A small network was trained on invented records. Each row is its activation on one of them, seen along a few directions.
After each row come some of the record's fields: Mes, Zado, Gupi, Rirob, Sav.
The largest differences between rows may come from other fields.
In the rows, zero is written as 500.
Random noise pushes rows far along 23 fixed directions. That doesn't count. These rows show it; they differ only by the noise:
[437 536 597 324 559 525 421 475 758 751 660 573 501 604 646 476 410 524
 536 496 496 469 486 547 576 341 551 544 443 464 547 679 527 490 365 578]
[522 517 338 520 530 464 438 374 513 488 620 545 518 325 507 458 713 560
 451 445 459 522 417 402 508 567 264 413 305 575 459 438 438 426 409 477]
[503 468 415 598 547 437 576 758 553 406 320 608 729 348 472 467 697 547
 599 377 729 579 411 515 812 599 644 511 626 232 611 649 380 454 468 579]
[442 596 468 716 748 165 566 470 429 442 389 402 395 449 515 281 456 613
 427 531 427 777 543 594 648 567 655 321 575 479 455 537 510 299 471 602]
[584 533 409 722 369 638 375 639 412 603 427 380 322 487 492 443 446 504
 417 371 495 486 507 469 565 521 528 309 451 575 355 479 469 243 636 419]
[280 240 704 519 527 472 519 296 318 296 459 423 545 693 555 536 624 443
 468 586 572 429 549 420 503 497 582 659 658 448 694 499 454 550 571 515]
[380 338 439 380 552 438 530 592 492 516 451 547 450 577 403 617 477 336
 418 476 478 385 389 476 630 422 362 514 449 409 713 615 554 476 596 610]
[330 549 584 580 607 286 477 564 541 325 398 427 753 601 402 676 248 491
 653 375 467 456 589 623 498 466 442 310 420 766 506 435 711 583 394 247]
[504 637 150 659 487 666 547 535 612 386 459 527 545 452 510 294 272 762
 514 497 570 636 525 464 675 348 514 532 593 364 849 621 741 326 171 522]
[358 492 466 568 423 433 331 342 634 340 449 536 664 382 352 454 603 336
 373 458 402 334 544 301 554 349 383 547 466 583 603 522 429 462 683 524]
[596 491 601 523 571 621 525 477 662 577 793 460 447 742 639 622 384 492
 628 365 508 450 715 465 602 487 680 307 643 711 371 689 363 536 479 529]
[439 673 474 602 718 439 405 641 461 727 513 571 363 403 415 467 320 336
 595 445 572 491 545 713 757 420 689 369 529 553 569 539 522 666 477 431]
[485 685 352 378 502 403 522 429 544 449 500 507 725 481 432 573 530 525
 457 298 537 471 564 515 644 480 403 597 445 565 667 730 577 555 690 536]
[543 521 659 413 443 464 516 638 383 522 404 587 517 417 471 335 671 731
 485 439 593 644 428 451 449 727 599 562 447 508 355 364 513 535 603 463]
[437 459 540 514 574 395 573 460 664 600 634 575 536 353 399 581 184 433
 504 399 544 517 623 509 553 508 473 550 539 483 429 488 534 550 521 500]
[540 530 558 528 447 446 662 502 615 753 499 604 430 533 513 377 451 542
 559 588 645 521 339 362 535 582 601 672 629 386 564 387 383 562 529 608]
[494 660 501 318 294 599 565 562 572 469 480 714 567 722 503 406 519 621
 436 390 497 536 318 390 550 348 456 506 347 709 536 614 647 558 133 304]
[577 741 346 502 456 526 537 604 500 574 419 479 639 678 500 495 545 566
 721 481 523 570 400 574 444 540 571 585 575 483 487 466 532 574 405 479]
[567 409 388 466 668 600 449 393 618 260 670 559 524 414 338 593 567 571
 530 307 414 628 650 577 316 644 489 509 562 476 476 293 530 473 349 572]
[671 503 473 374 467 250 560 570 575 490 503 453 448 320 477 512 702 452
 370 533 449 696 428 463 485 572 352 435 402 449 340 701 511 461 640 745]
[522 317 573 287 421 485 500 579 630 545 526 479 306 482 409 414 499 502
 450 367 664 520 486 351 410 607 455 585 486 470 635 442 640 711 610 750]
[464 459 394 539 258 740 356 496 292 376 388 532 558 428 469 343 617 457
 481 699 421 527 482 446 346 412 545 812 597 274 372 477 526 402 527 492]
[524 488 484 496 549 489 577 285 517 432 617 726 415 495 447 582 632 336
 402 490 472 483 309 585 496 485 470 553 462 461 532 402 404 478 196 418]
[471 688 566 549 209 499 573 459 404 328 450 462 604 512 365 445 431 467
 332 356 546 474 534 325 530 446 447 602 527 544 487 541 685 568 613 347]
[591 492 455 599 462 669 552 363 590 647 615 514 505 602 498 706 360 585
 572 359 643 524 603 501 562 506 539 564 574 774 638 480 400 489 471 373]

[343 610 382 395 581 462 512 732 427 430 310 496 712 539 435 376 484 573
 620 559 503 645 508 490 502 427 504 531 530 385 602 570 704 732 335 477]
Mes=t2, Zado=m3, Gupi=v2, Rirob=f3, Sav=c2
[419 622 416 641 764 444 563 356 395 443 573 537 284 437 355 286 355 475
 335 460 378 461 648 416 553 558 596 382 625 465 603 316 477 536 636 553]
Mes=t1, Zado=m2, Gupi=v3, Rirob=f4, Sav=c3
[491 404 312 683 401 506 608 663 323 629 369 552 392 493 448 489 327 563
 486 329 529 486 353 469 577 678 387 382 371 586 256 309 400 249 494 318]
Mes=t2, Zado=m2, Gupi=v2, Rirob=f4, Sav=c3
[429 498 813 444 608 456 499 501 434 556 696 589 419 644 534 445 766 579
 554 339 498 525 445 558 772 577 726 522 541 543 436 484 383 449 467 541]
Mes=t2, Zado=m3, Gupi=v3, Rirob=f3, Sav=c1
[545 741 725 670 388 217 545 587 609 401 420 373 501 659 508 341 694 436
 555 481 430 554 309 489 566 478 632 364 518 513 383 425 577 442 375 537]
Mes=t2, Zado=m3, Gupi=v2, Rirob=f4, Sav=c4
[327 290 498 703 396 517 640 245 326 639 605 313 305 744 545 519 281 354
 463 459 503 542 592 349 469 502 476 646 670 526 328 385 370 413 479 476]
Mes=t1, Zado=m3, Gupi=v3, Rirob=f4, Sav=c3
[604 430 469 393 629 500 591 478 372 416 584 508 494 559 639 671 653 611
 429 467 459 473 433 589 472 673 376 306 349 496 431 584 440 363 498 451]
Mes=t2, Zado=m2, Gupi=v2, Rirob=f3, Sav=c3
[438 315 659 650 412 363 365 451 569 504 611 332 214 577 403 351 523 396
 679 595 446 672 568 408 545 390 607 584 623 792 509 354 587 557 438 740]
Mes=t1, Zado=m2, Gupi=v3, Rirob=f4, Sav=c5
[462 337 336 417 523 419 556 555 525 463 413 421 499 565 501 499 562 482
 592 509 520 606 434 526 410 550 415 598 519 354 548 495 555 510 395 703]
Mes=t2, Zado=m2, Gupi=v2, Rirob=f4, Sav=c4
[536 484 465 390 469 420 497 531 522 386 306 581 552 439 606 321 351 587
 541 518 544 390 429 653 262 654 577 540 383 382 357 434 612 486 506 509]
Mes=t1, Zado=m2, Gupi=v3, Rirob=f4, Sav=c5
[374 509 329 667 593 409 547 796 231 448 265 361 507 711 462 476 588 553
 587 558 393 415 275 487 715 543 435 332 518 331 678 447 545 234 633 542]
Mes=t2, Zado=m2, Gupi=v2, Rirob=f4, Sav=c5
[465 657 626 497 485 531 550 452 478 628 667 646 568 462 475 465 561 523
 448 662 359 508 425 433 655 384 524 676 543 362 480 531 469 365 571 476]
Mes=t2, Zado=m2, Gupi=v2, Rirob=f4, Sav=c5
[487 511 692 531 342 369 565 503 711 449 495 515 609 557 677 378 451 491
 464 492 556 425 458 347 577 435 556 372 471 513 312 702 452 446 404 471]
Mes=t1, Zado=m2, Gupi=v3, Rirob=f3, Sav=c3
[650 444 546 698 352 692 580 442 431 485 586 274 489 596 609 702 429 629
 566 688 600 603 646 440 571 420 527 563 708 594 681 650 530 381 584 480]
Mes=t2, Zado=m2, Gupi=v2, Rirob=f3, Sav=c3
[603 517 739 343 430 412 655 570 410 627 452 435 401 559 547 674 565 526
 303 415 543 527 331 613 411 628 416 498 410 329 411 468 521 407 597 477]
Mes=t1, Zado=m3, Gupi=v3, Rirob=f4, Sav=c5
[479 342 420 464 435 584 545 368 468 603 389 610 455 493 630 457 471 670
 315 548 538 755 500 544 545 391 533 663 447 576 509 685 386 257 288 448]
Mes=t1, Zado=m3, Gupi=v3, Rirob=f4, Sav=c5
[623 765 547 536 564 561 482 623 553 484 521 605 362 325 450 398 723 535
 340 455 549 474 353 499 737 401 512 266 454 413 799 500 538 550 319 474]
Mes=t2, Zado=m2, Gupi=v3, Rirob=f4, Sav=c5
[346 314 637 384 686 385 446 455 735 721 516 559 752 378 553 651 682 680
 458 390 432 649 518 526 574 522 383 603 368 428 456 493 272 212 513 566]
Mes=t1, Zado=m3, Gupi=v1, Rirob=f4, Sav=c5
[527 550 557 479 666 419 453 439 386 438 478 560 348 620 631 477 726 443
 467 545 481 508 326 742 571 495 634 336 404 526 554 565 459 458 267 452]
Mes=t1, Zado=m2, Gupi=v2, Rirob=f3, Sav=c5
[437 604 445 607 527 562 619 467 473 469 498 477 651 584 684 463 334 603
 473 545 492 448 503 486 515 468 500 410 533 284 433 580 512 348 328 342]
Mes=t2, Zado=m2, Gupi=v2, Rirob=f4, Sav=c5
[585 560 574 479 454 443 583 446 505 341 562 622 566 210 350 607 490 417
 334 332 565 517 541 494 451 600 391 431 427 520 336 446 509 645 467 320]
Mes=t1, Zado=m3, Gupi=v3, Rirob=f3, Sav=c1
[503 535 453 310 782 569 366 638 741 624 400 630 481 422 494 522 520 467
 429 529 521 428 465 638 509 406 568 369 458 299 811 582 474 588 468 612]
Mes=t2, Zado=m3, Gupi=v2, Rirob=f4, Sav=c5
[375 593 489 476 553 378 386 352 788 651 419 564 616 368 573 217 437 617
 563 597 595 554 512 424 463 388 546 613 447 566 672 462 504 664 354 558]
Mes=t2, Zado=m3, Gupi=v2, Rirob=f4, Sav=c5
[583 537 374 649 264 519 491 630 291 692 373 391 400 452 550 555 413 303
 614 555 663 229 250 593 491 589 391 540 391 371 448 398 533 485 697 412]
Mes=t2, Zado=m3, Gupi=v2, Rirob=f4, Sav=c5
[475 649 779 627 520 485 390 392 532 674 723 474 528 390 475 494 536 458
 585 567 470 439 593 459 549 494 595 560 559 563 388 336 416 575 673 422]
Mes=t2, Zado=m3, Gupi=v2, Rirob=f3, Sav=c1
[720 293 317 306 480 549 668 408 588 507 480 482 403 604 539 708 592 608
 467 703 561 642 443 414 365 509 316 610 514 644 842 654 471 537 530 731]
Mes=t1, Zado=m2, Gupi=v3, Rirob=f3, Sav=c3
[389 369 577 706 422 308 519 385 469 445 416 491 518 258 419 390 521 480
 411 369 663 568 483 477 668 606 544 669 526 408 492 405 445 353 606 519]
Mes=t1, Zado=m3, Gupi=v3, Rirob=f3, Sav=c1
[449 515 401 398 497 664 353 671 428 748 397 539 563 457 535 471 549 575
 564 602 509 433 437 469 480 458 429 542 388 465 557 493 464 542 612 446]
Mes=t2, Zado=m3, Gupi=v2, Rirob=f4, Sav=c5
[770 601 429 373 507 496 658 449 457 430 597 623 467 531 661 408 499 835
 613 683 478 668 513 653 542 564 656 629 486 694 553 719 618 411 493 629]
Mes=t2, Zado=m2, Gupi=v2, Rirob=f4, Sav=c5
[582 488 631 437 485 371 647 539 538 276 621 558 460 530 412 590 586 459
 446 437 444 491 410 562 624 522 491 513 503 417 577 575 665 407 500 623]
Mes=t1, Zado=m2, Gupi=v2, Rirob=f3, Sav=c4
[464 341 382 537 592 452 621 642 390 431 490 461 527 685 629 536 469 484
 605 542 442 373 428 426 564 620 459 284 533 389 349 610 376 367 551 555]
Mes=t1, Zado=m2, Gupi=v3, Rirob=f3, Sav=c5
[405 565 670 483 467 513 500 434 605 500 633 617 484 461 405 583 453 362
 279 287 435 426 427 626 656 370 505 590 457 253 504 490 585 281 386 428]
Mes=t2, Zado=m2, Gupi=v2, Rirob=f4, Sav=c5
[370 467 405 522 522 483 673 494 163 611 603 489 427 702 570 433 520 468
 542 548 397 549 408 469 602 585 499 623 595 287 252 517 406 366 504 529]
Mes=t2, Zado=m2, Gupi=v2, Rirob=f4, Sav=c3
[518 685 748 450 316 617 484 417 451 423 420 529 532 534 504 308 521 770
 231 596 469 674 572 426 517 345 686 712 556 518 643 632 692 347 609 430]
Mes=t1, Zado=m2, Gupi=v2, Rirob=f3, Sav=c5
[434 128 488 503 572 254 563 500 675 412 399 565 357 364 497 559 401 338
 299 489 563 432 416 468 694 438 361 333 349 531 672 702 462 348 485 653]
Mes=t1, Zado=m3, Gupi=v3, Rirob=f3, Sav=c1
[622 380 583 323 508 412 604 390 551 378 449 580 531 557 461 647 554 552
 446 495 465 619 552 593 376 582 568 634 520 682 482 585 441 488 616 593]
Mes=t1, Zado=m3, Gupi=v3, Rirob=f3, Sav=c1

Which values does each new row have?
[500 517 288 605 690 497 608 506 528 352 410 568 567 469 299 534 619 596
 433 593 386 738 518 376 553 460 447 445 659 499 762 443 419 443 387 554]
Mes=t2, Zado=m2, Gupi=v2, Rirob=f3, Sav=c3
[389 359 565 476 623 367 576 478 554 397 512 518 611 597 443 571 552 552
 553 412 489 391 513 453 643 575 497 545 540 523 697 476 464 430 687 622]
Mes=t2, Zado=m2, Gupi=v2, Rirob=f4, Sav=c4
[470 645 598 397 545 702 525 691 340 775 485 597 355 537 276 564 353 355
 321 538 383 690 661 507 532 335 680 606 703 416 412 555 475 648 648 422]
Mes=t1, Zado=m2, Gupi=v3, Rirob=f4, Sav=c3
[508 518 651 509 302 421 472 687 585 639 607 431 468 364 523 524 414 304
 572 622 519 345 340 459 565 389 335 508 384 302 407 531 703 527 528 538]
Mes=t1, Zado=m3, Gupi=v3, Rirob=f4, Sav=c5
[545 538 424 457 453 700 458 655 393 754 540 467 481 536 395 679 460 546
 616 470 515 459 514 473 497 503 371 560 432 673 607 381 553 606 666 389]
Mes=t1, Zado=m3, Gupi=v3, Rirob=f4, Sav=c4
[360 369 491 475 391 280 521 485 488 609 340 488 423 606 540 258 369 548
 682 390 729 429 345 525 537 647 576 711 427 594 565 376 590 575 550 607]
Mes=t1, Zado=m2, Gupi=v3, Rirob=f3, Sav=c3
[511 477 387 543 761 571 535 671 529 575 365 523 515 458 415 723 412 525
 458 408 583 566 524 671 595 513 521 327 529 396 767 497 477 465 445 422]
Mes=t2, Zado=m3, Gupi=v2, Rirob=f4, Sav=c5
[591 597 646 523 280 528 496 586 469 510 605 471 537 280 535 490 644 413
 441 550 547 583 457 455 523 459 443 528 471 306 240 589 561 525 432 436]
Mes=t2, Zado=m2, Gupi=v2, Rirob=f4, Sav=c3
[532 485 628 384 499 170 711 441 584 496 468 605 493 434 547 446 376 606
 404 584 559 534 360 489 580 577 455 532 405 534 546 623 575 459 589 586]
Mes=t1, Zado=m2, Gupi=v3, Rirob=f3, Sav=c5
[471 578 455 501 558 505 375 601 548 475 388 489 560 588 507 389 413 679
 609 543 401 408 484 530 454 505 537 407 427 610 572 422 598 395 587 488]
Mes=t2, Zado=m2, Gupi=v2, Rirob=f3, Sav=c3
[243 176 571 325 619 348 350 463 791 625 512 543 601 459 629 419 469 441
 553 411 603 493 612 431 606 412 508 499 414 565 473 736 361 601 433 670]
Mes=t2, Zado=m3, Gupi=v2, Rirob=f3, Sav=c1
[400 439 428 458 522 522 473 557 443 341 436 568 618 285 583 386 405 550
 433 543 594 405 566 487 617 441 458 470 432 334 601 709 622 527 485 468]
Mes=t1, Zado=m2, Gupi=v3, Rirob=f4, Sav=c5
[561 696 580 541 482 514 436 626 522 486 582 566 575 252 466 467 739 441
 483 496 612 377 418 374 707 483 430 318 428 444 592 546 482 688 532 410]
Mes=t2, Zado=m2, Gupi=v2, Rirob=f3, Sav=c3
[468 413 378 386 662 430 429 415 242 464 415 565 379 524 411 570 444 329
 542 493 436 478 510 825 332 643 590 607 476 536 367 410 471 572 645 511]
Mes=t2, Zado=m2, Gupi=v2, Rirob=f3, Sav=c5
[442 498 426 450 517 328 605 365 628 480 433 529 563 497 509 496 214 563
 322 454 435 640 562 489 435 458 399 455 427 595 372 635 528 380 421 454]
Mes=t2, Zado=m2, Gupi=v2, Rirob=f3, Sav=c5
[518 299 430 456 605 630 572 658 408 610 496 445 427 787 553 594 433 502
 759 451 572 563 594 591 454 660 741 564 768 431 391 494 328 569 550 660]
Mes=t2, Zado=m2, Gupi=v2, Rirob=f4, Sav=c5
[477 374 531 495 489 488 744 369 636 358 604 753 661 461 434 478 318 560
 547 440 562 620 679 436 607 525 713 807 783 472 427 576 363 524 418 584]
Mes=t1, Zado=m2, Gupi=v3, Rirob=f4, Sav=c5
[415 683 212 614 530 595 483 464 327 511 572 483 601 423 521 275 573 575
 609 628 441 592 541 363 583 444 445 590 589 377 480 508 490 553 401 500]
Mes=t2, Zado=m2, Gupi=v2, Rirob=f4, Sav=c5
